These are the activations of a small neural network, seen along a few directions. Each row is one input.
Each table varies a few parts of the input and shows all the possible inputs, shuffled.
Descriptions start from the smaller parts, as in this example, which fits no table here: one of 3 separate values, together with either a single point or one of 11 places along a line or (one of 5 places around a ring, together with one of 6 places along a line).
Shared parts are said once, and a part with two or three values counts as separate values.
(in the rows, 128 means zero)

Other details of the inputs shift rows strongly along two fixed directions, in all tables alike. That doesn't count.
To show where, the next rows are all for the same input, with only those details redrawn:
172, 123, 107, 124, 117, 116, 147, 179, 113, 109, 92, 101, 113
143, 171, 103, 128, 110, 75, 123, 115, 139, 192, 66, 133, 114
172, 122, 108, 123, 117, 117, 148, 179, 113, 109, 91, 102, 113
171, 123, 108, 124, 117, 117, 147, 179, 112, 109, 91, 101, 113
80, 121, 127, 158, 162, 165, 82, 103, 104, 126, 235, 114, 157
118, 119, 119, 144, 145, 147, 110, 136, 106, 115, 179, 108, 139
87, 145, 120, 152, 149, 133, 85, 88, 119, 162, 191, 127, 148
117, 143, 114, 141, 135, 120, 106, 115, 120, 153, 147, 121, 133

Rows:
x1: 179, 104, 151, 123, 103, 125, 159, 166, 114, 110, 88, 122, 112
x2: 88, 193, 111, 144, 128, 80, 80, 50, 147, 236, 124, 153, 136
x3: 133, 141, 111, 100, 87, 77, 131, 103, 155, 182, 62, 156, 111
x4: 127, 106, 144, 146, 148, 161, 118, 131, 127, 119, 181, 123, 135
x5: 170, 91, 134, 112, 106, 139, 151, 176, 89, 85, 122, 111, 116
x6: 156, 93, 128, 98, 100, 110, 155, 165, 112, 102, 87, 122, 117
x7: 106, 112, 132, 120, 145, 152, 129, 125, 138, 104, 181, 122, 145
x8: 148, 169, 125, 144, 117, 85, 128, 117, 153, 191, 62, 133, 117
x9: 101, 142, 140, 149, 150, 149, 113, 112, 133, 129, 135, 148, 143
x10: 164, 113, 111, 127, 116, 144, 138, 196, 97, 76, 115, 117, 126
x11: 122, 125, 125, 125, 111, 132, 109, 100, 123, 149, 154, 143, 127
x12: 134, 164, 133, 105, 102, 92, 146, 83, 166, 165, 61, 158, 100
x13: 103, 96, 121, 120, 143, 145, 114, 131, 123, 111, 183, 123, 139
x14: 167, 101, 144, 110, 113, 142, 166, 150, 137, 98, 76, 129, 105
x15: 107, 116, 146, 150, 167, 163, 126, 125, 127, 106, 160, 112, 137
x16: 101, 114, 162, 122, 142, 157, 133, 105, 115, 91, 176, 130, 131
x17: 160, 101, 157, 113, 119, 136, 169, 153, 118, 97, 79, 125, 109
x18: 127, 97, 150, 144, 127, 167, 119, 121, 124, 113, 182, 132, 133
x19: 75, 105, 156, 149, 180, 186, 101, 86, 130, 117, 223, 131, 150
x20: 157, 107, 135, 106, 136, 148, 169, 169, 131, 65, 116, 109, 104
x21: 105, 103, 139, 119, 127, 157, 129, 114, 136, 98, 181, 130, 146
x22: 73, 207, 130, 137, 145, 80, 98, 28, 173, 216, 112, 159, 132
x23: 154, 92, 143, 102, 112, 137, 169, 171, 115, 69, 116, 111, 128
x24: 98, 144, 124, 134, 135, 133, 116, 119, 139, 120, 147, 143, 156
x25: 100, 107, 117, 134, 148, 140, 111, 137, 118, 108, 174, 109, 145
x26: 122, 164, 101, 117, 102, 74, 118, 124, 146, 175, 54, 157, 127
x27: 157, 122, 116, 116, 123, 114, 167, 174, 139, 95, 86, 102, 124
x28: 118, 148, 134, 159, 132, 135, 106, 123, 130, 148, 134, 148, 142
x29: 100, 159, 132, 135, 141, 132, 121, 106, 139, 119, 130, 150, 134
x30: 150, 161, 106, 112, 104, 79, 126, 110, 144, 193, 71, 146, 108
Q: The inputs of x1 and x28 match in every part but one. If x6 is changed in the same way as x1 into x28, which row does it become?
A: x26
Q: Describe the family of inputs behind these rows.
A: one of 5 places along a line, together with one of 6 places around a ring
Q: Change only the place on the line of 5 in x19. List by row number the other rows that result.
A: x9, x14, x15, x17
Q: Start at x2 and move only the place on the ring of 6, one step at a time. The first step leads to x25. Which rows follow, in order?
A: x27, x22, x15, x8
